Each row below holds a small network's activations on one record, seen along a few directions.
Each row is followed by the record's values for the fields C, T, H, K, L, V.
Not every record has every field; a missing one is left out.
The largest differences between rows may come from other fields.
In the rows, zero is written as 500.
Strong random noise was added to every row along 3 fixed directions; ignore it. To show where, here is one row again and again, with new noise each time:
[404 356 536 311 607 708 506 516 476 397 179 526 650 615 510 632]
[562 672 458 436 524 703 567 415 380 536 559 580 471 374 428 427]
[625 450 526 604 490 578 543 539 493 433 643 654 407 433 412 359]
[647 228 523 688 454 502 512 583 564 360 663 672 445 495 446 352]
[561 311 320 475 439 641 509 348 424 473 559 532 679 452 559 481]

[664 530 467 442 303 381 571 396 666 576 657 393 473 427 426 584]
(C c4; H h1; K k1; L l2; V v1)
[360 511 490 394 544 454 436 475 403 569 370 509 632 556 447 586]
(C c5; T t1; K k3; V v2)
[397 615 498 317 709 744 559 550 443 513 343 374 559 527 511 582]
(C c3; H h1; K k4)
[475 656 556 453 564 519 649 523 573 473 441 606 427 559 448 562]
(C c7; T t1; K k1; L l1; V v1)
[350 822 514 505 609 694 496 523 271 630 564 550 321 427 414 373]
(C c6; K k2; V v2)
[592 162 518 738 318 241 566 596 627 374 631 662 403 455 525 479]
(C c5; T t2; K k1; L l1; V v2)
[535 490 487 384 640 535 672 463 669 466 440 330 675 583 509 502]
(C c3; H h1; K k1; L l1; V v2)
[601 705 611 561 576 471 601 465 570 440 566 494 339 480 518 343]
(C c6; K k1; L l2; V v1)
[408 411 649 348 603 422 461 610 561 390 222 502 588 675 452 683]
(C c1; T t1; K k3; V v1)
[504 395 444 655 470 474 435 603 406 508 581 600 451 454 517 409]
(C c5; T t3; K k2; V v2)
[656 663 491 629 611 487 578 542 442 540 769 503 340 379 434 376]
(C c4; H h1; K k2; V v1)
[800 275 372 732 163 360 459 340 712 472 809 729 386 413 599 397]
(C c6; K k1; L l2; V v1)
[599 507 667 404 441 518 663 634 628 471 439 547 377 535 406 419]
(C c7; T t3; K k1; L l1; V v2)
[661 764 367 510 460 407 574 400 594 574 654 465 468 478 449 510]
(C c1; T t1; K k1; L l1; V v1)
[433 509 573 370 612 588 495 579 496 369 323 471 558 610 439 547]
(C c7; T t3; K k3; V v2)
[441 166 564 491 617 466 439 738 583 284 239 471 596 732 586 617]
(C c1; T t3; K k2; V v1)
[489 642 641 532 627 476 516 585 504 535 545 560 309 452 310 406]
(C c4; H h2; K k3; V v2)
[526 837 446 558 479 431 499 511 346 653 739 558 379 381 437 400]
(C c5; T t1; K k2; V v1)
[381 378 518 461 311 285 400 513 648 546 486 404 581 638 441 583]
(C c2; K k1; L l2; V v2)
[586 908 524 505 422 539 528 367 387 747 689 595 301 162 542 442]
(C c2; K k4)
[507 532 542 426 516 457 455 436 595 421 516 468 545 544 517 556]
(C c6; K k3; V v1)
[566 409 407 530 414 446 441 434 448 490 581 520 589 447 491 465]
(C c1; T t3; K k3; V v2)
[379 639 436 499 567 454 444 566 399 596 568 470 568 516 459 441]
(C c5; T t1; K k2; V v2)
[506 890 603 646 599 459 536 683 432 583 758 576 287 378 301 301]
(C c1; T t1; K k2; V v2)
[524 762 560 529 401 400 449 437 421 621 635 378 373 528 399 406]
(C c6; K k1; L l2; V v1)
[533 680 509 297 493 610 586 403 544 586 391 366 635 582 470 547]
(C c7; T t2; K k1; L l2; V v2)
[362 561 503 340 632 525 493 530 490 440 414 423 652 619 423 543]
(C c7; T t1; K k3; V v2)
[510 562 364 221 421 593 668 278 433 583 494 305 771 569 586 548]
(C c7; T t1; K k1; L l1; V v1)
[397 490 787 647 573 191 517 885 699 372 460 613 105 641 281 348]
(C c2; K k1; L l1; V v2)
[585 811 577 683 537 415 520 659 427 545 818 620 247 398 363 288]
(C c1; T t1; K k2; V v1)
[500 621 446 653 405 425 546 406 437 572 713 472 635 400 490 403]
(C c1; T t1; K k1; L l1; V v2)
[581 360 536 571 616 662 556 517 494 426 544 559 430 478 556 497]
(C c3; H h2; K k2; V v1)
[648 325 571 725 486 531 545 476 651 397 575 592 371 558 494 551]
(C c3; H h2; K k1; L l1; V v1)
[696 445 387 596 429 469 520 335 442 555 778 561 381 304 469 390]
(C c4; H h2; K k3; V v1)
[347 250 479 662 548 391 398 639 473 449 598 545 502 660 511 406]
(C c6; K k2; V v2)
[282 335 873 486 720 405 431 862 662 323 209 613 321 826 286 515]
(C c6; K k3; V v2)
[543 561 209 508 444 577 488 334 306 586 696 395 692 355 610 437]
(C c1; T t3; K k2; V v2)
[700 451 552 363 452 440 610 544 778 515 478 319 549 566 414 465]
(C c4; H h1; K k1; L l2; V v2)
[411 521 615 332 562 493 601 630 625 386 315 335 471 570 409 627]
(C c4; H h1; K k1; L l1; V v1)
[417 504 542 767 546 394 422 700 430 518 757 619 295 530 399 245]
(C c6; K k2; V v2)

Here are new rows. What are their fields?
[682 543 308 557 403 538 522 327 600 638 624 468 458 331 483 436]
(C c4; H h2; K k1; L l2; V v2)
[598 715 602 474 589 656 596 564 463 466 532 626 353 399 362 403]
(C c7; T t3; K k3; V v2)
[593 583 652 630 377 470 481 654 598 445 514 607 288 466 352 501]
(C c1; T t3; K k1; L l2; V v2)
[524 618 431 373 549 589 523 432 373 488 481 496 502 487 466 524]
(C c7; T t3; K k3; V v1)
[604 592 413 739 462 521 490 553 372 548 811 612 345 317 464 279]
(C c1; T t3; K k2; V v2)
[488 387 503 578 420 531 499 384 502 495 420 677 514 547 646 425]
(C c6; K k1; L l2; V v2)
[604 482 621 670 501 436 487 654 560 378 621 633 383 437 367 365]
(C c1; T t3; K k3; V v2)
[602 389 457 600 529 429 494 482 508 452 661 513 404 438 447 413]
(C c4; H h2; K k3; V v1)
[430 354 770 522 568 395 581 873 711 303 180 669 255 630 395 528]
(C c5; T t3; K k1; L l1; V v2)
[488 640 512 540 531 350 631 593 570 469 685 425 490 541 384 259]
(C c7; T t1; K k1; L l1; V v2)
[443 301 441 504 420 286 542 465 568 590 442 509 702 606 546 533]
(C c5; T t1; K k1; L l1; V v2)
[699 677 499 562 283 517 571 430 482 594 774 471 431 370 401 352]
(C c7; T t3; K k1; L l2; V v2)
[547 537 508 487 352 470 451 407 583 583 455 622 464 519 544 449]
(C c6; K k1; L l2; V v2)
[675 687 325 281 407 472 610 299 597 690 635 204 655 451 453 448]
(C c4; H h1; K k1; L l2; V v2)
[492  95 342 579 321 356 380 359 536 403 611 490 773 584 777 569]
(C c6; K k2; V v1)
[352 322 509 505 626 373 410 681 553 393 401 393 669 723 504 551]
(C c1; T t1; K k2; V v2)
[443 493 601 471 636 405 466 587 566 462 451 441 465 558 375 500]
(C c4; H h2; K k3; V v2)
[510 533 494 359 444 435 530 471 600 614 383 397 662 615 456 536]
(C c5; T t1; K k1; L l2; V v2)
[294 629 466 353 606 561 452 535 389 541 356 424 660 562 511 592]
(C c1; T t1; K k2; V v2)
[457 633 351 335 451 476 453 322 332 630 491 490 650 449 501 585]
(C c5; T t1; K k3; V v1)
